A small network was shown many inputs. Here are its activations along a few directions, one row for each input.
In each table, some parts of the input vary, and every possible input appears once, in random order.
Descriptions start from the smaller parts, as in this example, which fits no table here: one of 3 separate values, together with either a single point or one of 9 places along a line or (one of 6 places along a line, together with one of 8 places around a ring).
Shared parts are said once, and a part with two or three values counts as separate values.
(in the rows, 128 means zero)

Other details of the inputs vary at random and push rows far along two fixed directions, the same in every table; ignore that.

Rows:
x1: [ 91  52 148  20  75  86 145 153 124 143  85]
x2: [165 192 155 132 150 112 178 107 115 106 143]
x3: [137 140 121 127 162 114 129 110 134 146 124]
x4: [146 148 112 137 129 120 123 110 134 118  93]
x5: [127  85 180  94  79 154 110 129 123 138 102]
x6: [141 150 100 143 128 110 124 140 122 135 112]
x7: [128 129 108 138 124  97 129  99 126 114 130]
x8: [137 132 101 135 128  96 119 122 130 108 136]
x9: [104  80 170 100 105 158 118 177 136 134 147]
x10: [101  64 143  37  78  99 126 167 126 134 103]
x11: [143 132 120 138 134  95 122 100 127 124 114]
x12: [ 94  83 145  76  75 139 113 167 116 121 113]
x13: [131 123 115 133 162 115 141 103 131 136 136]
x14: [103 146 101 146 151 143 153 135 137 131 127]
x15: [117 128 111 133 158 124 141  95 127 132 135]
x16: [167 196 158 135 148 110 171 106 115 110 148]
x17: [ 91  66 159  44 104 117 126 173 136 148 130]
x18: [109 137 107 142 157 120 132 144 146 114 140]
x19: [177 132 197 195  97 224  84 135 122 151 202]
x20: [141 143 106 135 151 133 151 133 145 137 123]
x21: [121 138 112 131 159 135 141  98 132 132 121]
x22: [150 184 151 117 142 114 187 108 114 106 134]
x23: [145 146 124 133 134  99 111 104 131 129 100]
x24: [120 140 104 148 155 134 154 143 141 135 128]
x25: [125 134 112 140 162 110 129 153 146 118 141]
x26: [132 140 100 144 135 103 119 147 115 121 115]
x27: [166 124 198 165 102 208  81 130 118 151 180]
x28: [ 71  62 150  43 103 135 138 162 136 134 121]
x29: [137 145  96 148 128 123 134 135 123 125 109]
x30: [115 136 113 149 163 115 134 153 137 131 132]
x31: [128 134  99 135 125 102 118 118 129 106 135]
x32: [130 153  97 140 121 134 134 112 130 119 101]
x33: [131 128 118 129 159  95 129 115 132 136 150]
x34: [143 143 114 129 157 129 138 121 139 135 117]
x35: [ 70  47 150  22 102 114 158 151 131 150 105]
x36: [142 139 101 138 132  97 112 146 127 109 126]
x37: [112 105 162 139  77 176  95 154  97 127 141]
x38: [136 115 182 145  98 216 103 123 118 140 161]
x39: [138 131 117 140 131 101 127  96 129 121 114]
x40: [157 162 219 133  93 187 149 115  98 115 178]
x41: [130 146 101 142 132  97 112 146 113 128 119]
x42: [152 149 115 134 131 113 118 115 133 120  92]
x43: [128 145 115 139 131 122 124  91 129 116  97]
x44: [110 145 102 147 152 138 153 138 140 134 128]
x45: [141 139 121 137 131  88 114  99 126 131 119]
x46: [129 134 114 140 129 105 127  91 127 121 114]
x47: [130 110 194 168 107 186  85 166 117 149 184]
x48: [102 138 106 141 157 124 131 141 144 110 139]
x49: [136 137  98 140 130 103 117 141 127 107 126]
x50: [121  90 158  84  76 127  96 176 117 134 129]
x51: [177 121 186 170  75 201  82 136 116 134 156]
x52: [ 76  60 151  43 103 130 139 165 138 138 123]
x53: [ 88  59 162  51 103 140 145 137 123 158 115]
x54: [116 143  96 148 130 114 123 138 113 117 115]
x55: [123 131 107 138 123 102 129  95 124 111 129]
x56: [137 143 111 131 155 134 142 117 140 133 118]
x57: [147 163 214 125  91 188 152 114  96 113 173]
x58: [126 148  94 146 126 127 134 131 121 124 108]
x59: [122 140 113 138 159 103 122 153 146 125 144]
x60: [142 133 120 130 165 122 136 111 135 138 122]
x61: [130 127 112 131 162 104 128 134 143 118 150]
x62: [140 139 105 130 127  85 107 127 129 118 139]
x63: [135 143 103 137 149 139 155 128 146 135 125]
x64: [130 153 107 135 125 128 125 102 130 114  92]
x65: [136 132 117 131 163 126 141 107 136 135 121]
x66: [150 154 107 136 124 112 122 125 134 132 105]
x67: [137 124 118 130 164 109 137 107 130 138 135]
x68: [148 140 123 135 137 106 118 104 132 122  96]
x69: [133 143 117 138 132 117 124  95 132 119  98]
x70: [137 151 109 136 126 125 123 105 132 117  94]
x71: [ 74  64 132  28  74 107 136 158 125 128  92]
x72: [149 155 117 132 128 106 111 115 132 127  96]
x73: [155 125 184 180  96 231 103 130 124 142 188]
x74: [133 131 119 128 161 102 129 107 129 146 138]
x75: [126 136 115 131 160 131 141 102 134 135 122]
x76: [137 151  99 140 122 129 134 115 133 122 102]
x77: [119 149  99 136 146 148 154 120 141 131 125]
x78: [ 91 142 107 151 158 130 137 141 134 123 131]
x79: [ 65  49 149  24 101 121 156 148 128 146 106]
x80: [165 123 197 206 105 225  91 151 119 143 202]
x81: [124 125 109 133 160 110 133 130 144 116 150]
x82: [109 105 182 159 106 194 102 160 119 139 171]
x83: [146 147 102 140 124 124 134 121 135 123 101]
x84: [ 82  49 142  18  74  87 153 150 126 141  80]
x85: [126 139  97 148 133 109 124 142 115 119 115]
x86: [173 121 185 188  78 205  78 148 102 135 172]
x87: [124 146 108 143 154 121 144 147 140 145 131]
x88: [142 123 172 177  73 212  88 138 100 129 161]
x89: [123 135 112 139 128 109 128  87 125 118 113]
x90: [140 135 114 134 126  80 117 107 126 125 134]
x91: [129 120 114 134 159 107 141 111 134 126 148]
x92: [135 121 117 132 162 102 136 115 133 128 147]
x93: [126 140  96 140 128 107 116 137 126 105 125]
x94: [107 136 110 150 161 120 139 149 137 129 132]
x95: [128 147 108 131 152 139 142 111 138 132 119]
Each input here is: one of 5 places along a line, together with either a single point or (one of 2 separate values, together with one of 9 places around a ring).
- The inputs of x38 and x27 match in every part but the place on the line of 5. If x48 is changed in the same way as x38 into x27, which row does it become? => x59
- The inputs of x65 and x60 match in every part but the place on the line of 5. If x63 is changed in the same way as x65 into x60, which row does it become? => x20
- The inputs of x76 and x32 match in every part but the place on the line of 5. If x7 is changed in the same way as x76 into x32, which row does it become? => x55
- A walk changes only the place on the line of 5. It starts at x6 and steps to x86. List the rest of the walk in order. => x29, x58, x88
- A walk changes only the place on the line of 5. It starts at x23 and steps to x68. List the rest of the walk in order. => x5, x69, x43
- Change only the choice among 2 separate values in x11. List by row number the other rows that result. => x67

Rows:
x96: [133 119 135 117 106 137 113 142 124 124 115]
x97: [150 123 147 150 113 134  95 108 124 121 141]
x98: [106 100 138 118 130 135 127 152 138 133 134]
x99: [159 141 157 194 144 169 104 123 128 129 199]
x100: [163 160 160 202 148 179 102 124 120 118 210]
x101: [ 97 104 121 120 123 145 121 152 127 142 127]
x102: [ 98  94 127  99 127 128 136 155 138 144 125]
x103: [142 168  85 184 192 105 132 112 141 126 149]
x104: [128 106 143 108 107 120 109 120 126 131 116]
x105: [136 110 142 126 109 128 107 117 126 137 124]
x106: [133 181  64 133 166  70 165 114 139 110  86]
x107: [ 88  91 115  90 122 124 139 160 137 136 114]
x108: [121 121 136 100 106 129 133 150 120 131  98]
x109: [160 188  55 195 176  86 116  88 142 109 128]
x110: [119 107 137 138 131 145 122 147 136 133 149]
x111: [131 102 137 110 104 122 114 121 128 135 118]
x112: [129 160  65 121 167  54 160  96 130 113  96]
x113: [118 117 148  98 124 157 148 109 130 143 102]
x114: [125 157  85 141 192  83 153 120 147 116 134]
x115: [134 107 145 115 107 122 119 114 120 131 124]
x116: [140 189  71 158 171  83 153 107 133 118  96]
x117: [124 130 147 108 105 134 133 140 119 131 105]
x118: [120 113 131  98 105 128 121 147 124 131 102]
x119: [127 113 147 128 136 141 131 143 135 133 159]
x120: [119 110 145  90 107 112 131 123 113 127 113]
x121: [167 144 157 183 121 153  99  99 107 121 166]
x122: [137 190  68 147 172  72 159 110 136 105  89]
x123: [136 123 136 131 109 136  97 125 127 127 127]
x124: [125 116 131  99 103 129 137 151 124 129 100]
x125: [120 113 140  90 121 152 157 111 137 140 103]
x126: [158 131 153 166 118 142  97 100 115 127 151]
x127: [122 128 142  94 101 126 146 133 125 133 110]
x128: [164 156 159 203 148 180 101 125 117 128 207]
x129: [136 119 130 129 105 142 114 139 124 132 122]
x130: [154 143 155 165 131 187 121  92 121 142 145]
x131: [136 126 149 129 124 170 140 103 130 142 125]
x132: [125 113 129 109 106 133 121 144 125 138 106]
x133: [ 98 141  55 129 173  83 154 131 146 126 106]
x134: [158 149 153 223 144 180  84 121 126 122 199]
x135: [144 125 136 148 110 144  95 122 126 133 136]
x136: [166 156 156 204 145 180 104 124 122 121 212]
x137: [121 102 126  95 100 121 115 137 131 132 109]
x138: [100 110 125 129 122 150 119 151 127 131 135]
x139: [139 169  66 143 177  52 144  83 135 103 100]
x140: [141 131 145 187 140 167  99 130 128 137 175]
x141: [110 110 129 138 127 150 116 144 128 142 141]
x142: [ 92 100 133  60 131 113 160 163 135 134 121]
x143: [ 96 146  56 133 175  86 151 133 145 113 103]
x144: [134 139 155 118 104 137 133 126 122 122 126]
x145: [118 131 151  93 102 126 141 132 121 129 108]
x146: [114 120 145  80 105 114 144 129 117 126 107]
x147: [142 133 143 135 109 144 119 141 118 122 121]
x148: [154 148 155 159 113 151 116 108 111 123 154]
x149: [101  95 139  92 131 121 139 154 139 139 125]
x150: [123 119 151 104 123 159 147 107 133 136 110]
x151: [143 140 155 134 107 137 124 113 116 114 143]
x152: [155 147 153 153 108 146 120 108 115 113 157]
x153: [168 148 159 183 119 148  98  98 107 109 170]
x154: [101 105 120 128 119 150 123 152 130 135 135]
x155: [126 121 144 120 134 144 137 148 129 128 163]
x156: [117 126 142  86 105 123 149 135 123 137 101]
x157: [146 125 152 142 114 130 104 104 115 123 139]
x158: [109 105 146  98 136 128 138 149 135 139 138]
x159: [148 124 149 136 109 132 119 112 112 118 145]
x160: [118 105 120  86 102 119 132 150 130 130  96]
x161: [114 108 145 119 135 135 126 147 133 139 143]
x162: [111 103 143  96 137 127 139 149 132 149 135]
x163: [141 187  69 156 168  81 156 109 135 115  97]
x164: [ 92  96 116 104 118 138 134 159 133 130 122]
x165: [131 104 145 106 104 117 121 116 122 127 121]
x166: [121 120 142  89 102 119 144 127 120 129 115]
x167: [104 104 132 128 126 144 121 151 133 130 135]
x168: [124 150  78 145 184  86 150 124 149 121 130]
x169: [110 160  62 159 185  91 138 122 145 117 120]
x170: [115 123 138  77 100 116 155 136 129 128 100]
x171: [128 119 133 110 104 135 132 149 121 134 106]
x172: [116 115 128  92 108 123 141 152 122 139  90]
x173: [125  98 135  96 102 114 120 124 129 131 111]
x174: [101  93 131  89 130 120 143 154 139 146 124]
x175: [141 176  51 154 176  67 127  98 143 105 102]
- Describe the family of inputs behind these rows. => one of 5 places around a ring, together with either a single point or one of 6 places along a line or one of 9 places around a ring
- The inputs of x119 and x162 match in every part but the place on the ring of 5. If x106 is changed in the same way as x119 into x162, which row does it become? => x116
- The inputs of x165 and x157 match in every part but the place on the ring of 5. If x173 is changed in the same way as x165 into x157, which row does it become? => x104
- The inputs of x124 and x147 match in every part but the place on the ring of 5. If x170 is changed in the same way as x124 into x147, which row does it become? => x144
- Change only the place on the line of 6 in x164. List by row number the other rows that result. => x107, x110, x119, x155, x168
- Change only the place on the ring of 5 in x154. List by row number the other rows that result. => x101, x138, x143, x164
- Change only the place on the ring of 5 in x142. List by row number the other rows that result. => x100, x128, x136, x155
- Change only the place on the ring of 9 in x129. List by row number the other rows that result. => x109, x111, x112, x115, x127, x163, x166, x171
